These are the activations of a small neural network, seen along a few directions. Each row is one input.
Each table varies a few parts of the input and shows all the possible inputs, shuffled.
Descriptions start from the smaller parts, as in this example, which fits no table here: one of 2 separate values, together with either a single point or one of 9 places along a line or (one of 6 places along a line, together with one of 8 places around a ring).
Shared parts are said once, and a part with two or three values counts as separate values.
(in the rows, 128 means zero)

Other details of the inputs vary at random and push rows far along two fixed directions, the same in every table; ignore that.

A family of inputs:
x1: [107 146 167 134 180 165  95  64 119 141 174 111]
x2: [123 234 155  31 186 223 129 177  24 129 214 133]
x3: [ 95 142 164 135 166 154 103  86 124 147 169 128]
x4: [118  60  98 189  92  67 134 111 187 121  77 132]
x5: [104 133 189 141 123 146  95  62 158 179 179 120]
x6: [139 154  86  80  99 127 174 237  86 105 115 159]
x7: [159  76  99 166 107  80 133 113 168 109  62 112]
x8: [128  69  97 179 107  75 134 118 173 113  71 130]
x9: [131 151  86  80  95 125 174 241  88 111 117 165]
x10: [170 160  91  70 100 131 170 226  83 104 107 139]
x11: [150  56 108 187  63  61 131  94 206 131  65 115]
x12: [158  72  83 171 139  88 126  99 153  86  53 103]
x13: [ 92 144 168 137 163 156 102  81 127 151 177 126]
x14: [163 160  92  71  98 129 169 229  84 107 107 146]
x15: [109 144 164 132 183 164  95  70 116 138 167 113]
x16: [107 138 180 138 135 148  98  70 147 169 174 121]
x17: [141  74  90 173 128  82 131 114 159  96  63 121]
x18: [163 161  92  71  91 129 170 229  86 108 111 145]
x19: [ 97 146 166 135 173 160 100  77 122 143 176 122]
x20: [105 140 184 139 132 151  97  64 149 172 182 119]
Description of these inputs: one of 2 separate values, together with either one of 4 places along a line or one of 6 places along a line.
Changing only the choice among 2 separate values turns x7 into x10. The same change can be made to x5. Which row results? -> x11
Which other rows does x12 become when the choice among 2 separate values takes its other values? List them by row number. -> x2

A family of inputs:
x21: [107  46 113 199 102  68 117  90 197 136  79 141]
x22: [117 147 121  92  83 123 160 210 113 148 144 161]
x23: [136 135 138 137 138 163  99  37 136 131 169  76]
x24: [183 180 148  72  72 140 153 179 113 144 137 126]
x25: [126 143 185 128 177 166  82  56 125 162 156 105]
x26: [ 98 142  86 115 171 130 160 202  83  82 123 163]
x27: [136  27  97 232  34   9 140  99 247 131  40 131]
x28: [110 172 195 118 216 190  71  41 100 147 196  99]
x29: [160  97 158 151 103 111 111  67 178 155 113  94]
x30: [112 119  91 123 116 111 156 201 115 117  87 165]
x31: [101 135  87 110 144 125 155 203  91  91 114 167]
x32: [109 135  71 106  91 136 166 189 100  95 143 140]
x33: [120 159 179 139 231 173  84  40 101 128 173  94]
x34: [176 155 123  71 113 148 140 180  93 125 118 130]
What do these inputs look like to the network? -> one of 2 separate values, together with either a single point or one of 6 places along a line
Changing only the choice among 2 separate values turns x22 into x29. The same change can be made to x30. Which row results? -> x25
Which other rows does x34 become when the choice among 2 separate values takes its other values? List them by row number. -> x21
Which other rows does x32 become when the choice among 2 separate values takes its other values? List them by row number. -> x23
